A small network was shown many inputs. Here are its activations along a few directions, one row for each input.
Each table varies a few parts of the input and shows all the possible inputs, shuffled.
A made-up example of a description, with smaller parts first: one of 3 separate values, together with either a single point or one of 9 places around a ring or (one of 5 places around a ring, together with one of 6 places along a line).
Shared parts are said once, and a part with two or three values counts as separate values.

Other details of the inputs shift rows strongly along two fixed directions, in all tables alike. That doesn't count.

Table:
row 1: [-29 -26  -5  59  49 -25 -93  39 -11  59 -34]
row 2: [ -4 -15 -23  43  -3 -44 -88  87  34  31 -36]
row 3: [ 87  -3  93  -4 -38  33  13  -5  56  72 -28]
row 4: [ 15  30 -12  74  67  19 -67  49 -29  55 -32]
row 5: [ 12  18  28 -34 -41  -6  88   0  -2 -36  64]
row 6: [-16 -39 -45 -19  43 -30 -43  18 -70 -80  41]
row 7: [ -15  -13 -121  -51   43   -2   -9   -5  -44  -33  -31]
row 8: [ 41  39  -8 -44 -65  20  68 -70 -10 -23  -8]
row 9: [-29  15  64  63 -36  46  19   6  87  57 -30]
row 10: [-36 -22  45 -15   2 -27  60 -67 -25 -13  66]
row 11: [-42 -13 -86   4  27   6 -11  24 -72 -74 -15]
row 12: [-50 -14 -99  10  40  -2  -4   7 -88 -31   2]
row 13: [  7  -5 -22 -43 -77  14  77 -65   3 -18 -29]
row 14: [ -3 -11 105  41 -20  10 -13  -1  89  51  26]
row 15: [ 32 -30  -2  36  18 -41 -85  95  30  26   1]
row 16: [ -6  -6  75  -4   0 -16  -2 -40  94  80 -60]
row 17: [ -5   9  58 -24  -2  20  76 -31 -30 -52  48]
row 18: [ -25   -3 -117   -6  -12  -20    1   55  -44  -59    1]
row 19: [  19   32 -107  -52   55    4  -18  -10  -58  -38  -10]
row 20: [ 42 -40  -7  -9  74 -23 -95  35  30  52 -30]
row 21: [ -27  -15  -18   50   11   -4 -112   60   31   33  -18]
row 22: [-11  18  33 -27 -27  34  64 -27  -4 -34  81]
row 23: [ 34 -10 -79 -77  67   1 -18   9 -63 -34  25]
row 24: [ -2  60  -1  -9 -53  -4  89 -18   4 -41  29]
row 25: [-26  60   5  -2 -39  36  65 -45   2 -39  46]
row 26: [ 11  51 103  66   2  37  23  -3  48  35 -42]
row 27: [ 33 -32  19 -66 -62 -22  45 -71   5 -24  27]
row 28: [-33  -6 110  51 -17  -8  -4 -12  66  38 -44]
row 29: [ -3 -17  -1 -59 -84 -25  42 -79   8 -19 -10]
row 30: [ 30 -12  17  49  79  17 -68  67 -35  60   3]
Each input here is: one of 5 places around a ring, together with either one of 2 separate values or one of 4 places along a line.
Question: The inputs of row 2 and row 24 match in every part but the place on the ring of 5. If row 16 is changed in the same way as row 2 into row 24, which row does it become?
Answer: row 19

Table:
row 31: [ 20   7 -17  13 -32  16 -45  18  31  21 -26]
row 32: [ 33 -18 -12  -7 -11 -22 -19  28  31  28 -51]
row 33: [-27  13 -22 -49 -17  -6  70 -78 -37 -44  21]
row 34: [-35 -15  -3 -52 -26 -23  52 -70 -28 -60  43]
row 35: [ 20 -19 -92 -37  29   0 -33  22 -90 -56  31]
row 36: [-37   4  92  18 -46  -4  72 -60  55  33   4]
row 37: [ 10  -6  19  10  20 -10 -39  32  25  14   5]
row 38: [-10   3   5  31  15  -8 -25  40  21  24   6]
row 39: [ 22 -13  28  22   5  -2 -38  30   3   9  -4]
row 40: [ 31  14   8  25  14  15 -21  21  -7  24 -25]
row 41: [-16  -4   1  30  18   9 -27  14  12  21 -38]
row 42: [ 19  21  -1  13  29   7 -21  23  16  29 -16]
row 43: [  5   7   8  39   9  20 -18  35   1  11 -26]
row 44: [-25  33  86  12 -32  19  88 -41  69  20   1]
row 45: [  -1  -30 -101  -47   38  -11  -43    2  -80  -46   20]
row 46: [-10   8 -15 -65 -12  -1  73 -53 -22 -46  59]
row 47: [  2  -5  14  43   0   0 -25  38  -1  19  -3]
Question: Describe the family of inputs behind these rows.
Answer: either one of 2 separate values or (one of 3 separate values, together with one of 5 places around a ring)
Question: Start at row 33 and move only the place on the ring of 5, one step at a time. The first step leads to row 41. Which rows follow, in order?
Answer: row 36, row 34, row 45

Table:
row 48: [  8 -15 -13 -42 -24 -13  16 -43 -23 -43  11]
row 49: [-17  22  72  64   0  20 -10  15  55  63 -43]
row 50: [ 28  -3  72  49 -12   6 -36  31  53  45 -17]
row 51: [ 21 -15  65  30 -20  15 -14   8  69  62 -63]
row 52: [-18   6   9 -11 -31 -26  55 -17  11 -21  21]
row 53: [ -2 -10 -17 -26 -29  -8  16 -41 -29 -31  33]
row 54: [ 12   2  34  53  46  20 -29  41  12  47 -22]
row 55: [ -2  27 -39 -18  -6   8  28  -5 -28 -53  28]
row 56: [  9   1 -62 -10  14  -1 -53  28 -17  -3 -43]
row 57: [ 13  10  27  -9 -13  16  54 -33  11  21  12]
row 58: [  2  -2 -12 -39 -11  -5  29 -31 -38 -18  37]
row 59: [-21  33  54  20 -10  21  59 -41  19  -2   7]
row 60: [ -8  -7  12 -51 -10 -11  34 -48  24 -16  14]
row 61: [  0  19 -50 -24  -7  10  22 -28 -33 -33  20]
row 62: [  3 -27 -72   8  13   2 -65  42 -34  -2 -13]
row 63: [  6  13   1 -17  -6   9  52  -6 -12 -25  30]
row 64: [  1 -20 -61  15  14  -1 -60  65 -29 -22  -5]
row 65: [-15  -8  80  67  -3  19 -11  18  54  57 -37]
row 66: [ 49  -9   2  14  37  13 -44  39  16  46 -48]
row 67: [-10   0  19  -5 -32 -20  45 -35  25  19   2]
row 68: [  3  -5  95  65   1   9 -25   7  48  53 -21]
row 69: [-22   1 -14 -37  -4 -13  25 -13  -1 -42  50]
row 70: [  1   3 -81   5  16   2 -65  39 -33   4 -20]
row 71: [ 14 -22 -57 -10  21 -31 -48  29 -14   0 -35]
row 72: [ 32   3 -73  -8  36   6 -61  33 -30 -15 -33]
row 73: [  3   7  17 -25 -13  -5  36  -8 -19 -25  39]
row 74: [-23  29   4 -11 -39   5  50 -18   7 -24  13]
row 75: [-22   5  40 -10   0  -1  46 -32 -24 -16  35]
row 76: [-21 -17 -57  26  45 -28 -57  48 -39 -10  -8]
row 77: [-20  -6 -25 -43  -5 -10  20 -36  -6 -22  43]
row 78: [-24 -15 -31  10  55  -9 -60  35 -17  -9  15]
row 79: [ 18   2  61 -32 -24   0  50 -45  19  14  -3]
Question: The inputs of row 77 and row 69 match in every part but one. If row 70 is changed in the same way as row 77 into row 69, which row does it become?
Answer: row 74
Question: Describe the family of inputs behind these rows.
Answer: one of 4 places along a line, together with either one of 2 separate values or one of 6 places around a ring
Question: Which other rows does row 71 become when the place on the line of 4 takes its other values? List them by row number.
Answer: row 52, row 67, row 76
Question: Start at row 51 and move only the place on the line of 4, one step at a time. The first step leads to row 62. Which rows follow, in order?
Answer: row 64, row 65
